Here are a small network's activations along a few directions, averaged over the inputs that share one value of a field.
Values that are neighbours, or in one group, have similar rows; names and order tell nothing.
In the rows, 500 means zero.
Strong random noise was added to every row along 4 fixed directions; ignore it. To show where, here is one row again and again, with new noise each time:
[481 359 669 492 521 591 468 396 430 492 440 698 649 471 479 786 572 562]
[391 519 423 562 575 464 540 581 567 353 362 350 453 489 452 230 357 433]
[488 497 530 354 503 431 574 410 574 424 545 559 647 580 546 494 510 664]
[454 471 529 423 503 500 547 468 554 365 474 512 580 581 508 437 411 593]
[244 253 714 605 555 830 500 509 442 190 225 512 476 453 460 529 170 503]
[568 554 462 375 486 358 538 447 571 492 574 548 633 608 509 470 571 598]


Values of NUTE:
lepi: [419 333 762 518 468 735 365 435 344 400 468 723 511 651 496 919 421 562]
vif: [401 525 530 558 582 462 471 535 454 631 546 403 366 372 610 618 589 453]
sikat: [614 513 485 445 451 444 623 498 556 589 601 632 588 384 492 457 596 589]
kagog: [460 536 338 706 616 555 480 654 503 371 315 289 364 540 371 157 314 272]
vofos: [341 323 695 643 571 653 427 386 343 448 304 625 529 334 501 842 535 504]
gumuz: [557 650 304 444 471 336 604 541 620 648 602 320 397 337 554 169 559 513]
pokev: [462 453 545 370 532 578 712 378 640 509 587 544 620 388 650 505 488 701]
kig: [456 577 488 355 482 413 539 354 466 668 682 479 455 359 652 584 676 639]
bel: [392 600 432 543 529 490 526 591 548 512 498 226 328 424 568 307 446 414]
NUTE is arranged as 3 separate groups.
Question: List the group mates of kagog, in the order listed.
Answer: lepi, vofos
Question: List the group mates of gumuz, in the order listed.
Answer: sikat, pokev

Values of SUDI:
zesup: [ 38 632 466 520 690 410 666 389 599 355 349 118 300 331 671 228 401 566]
lamaf: [775 446 391 215 364 466 551 447 503 693 798 751 674 499 627 643 598 674]
bikid: [642 428 445 652 374 523 384 569 426 443 350 529 587 601 334 595 430 340]
robem: [864 696 303 370 180 533 401 684 556 420 703 417 234 984 446 143 102 346]
zozem: [393 399 678 455 577 520 444 466 442 232 424 783 688 617 299 525 543 626]
maf: [647 699 312 593 419 323 289 687 471 761 660 233 244 626 466 398 543 219]
filip: [599 587 333 739 568 360 337 687 453 443 312 520 479 590 201 334 599 150]
vem: [409 188 691 743 622 821 536 364 367 546 169 574 645  60 421 828 575 459]
sef: [646 282 607 449 284 693 275 560 279 556 528 798 417 593 383 685 397 444]
bivis: [607 682 365 592 646 269 545 601 681 429 484 470 623 702 333 247 584 457]
duda: [481 291 791 598 379 860 619 452 504 463 381 609 555 263 551 766 347 572]
fid: [629 539 521 462 426 517 281 536 367 636 695 527 401 832 623 839 549 409]
losuf: [650 677 417 485 395 422 417 575 450 733 699 426 378 591 540 562 711 421]
SUDI is arranged as a line.
Question: A walk along SUDI starts at zesup and steps to its neighbour fid. Put lamaf, zozem, sef, bivis in the order it reaches them.
Answer: sef, lamaf, bivis, zozem
Question: Name the neighbours of losuf, in listed order.
Answer: robem, maf
Question: Fewest steps between bikid and duda?
Answer: 2
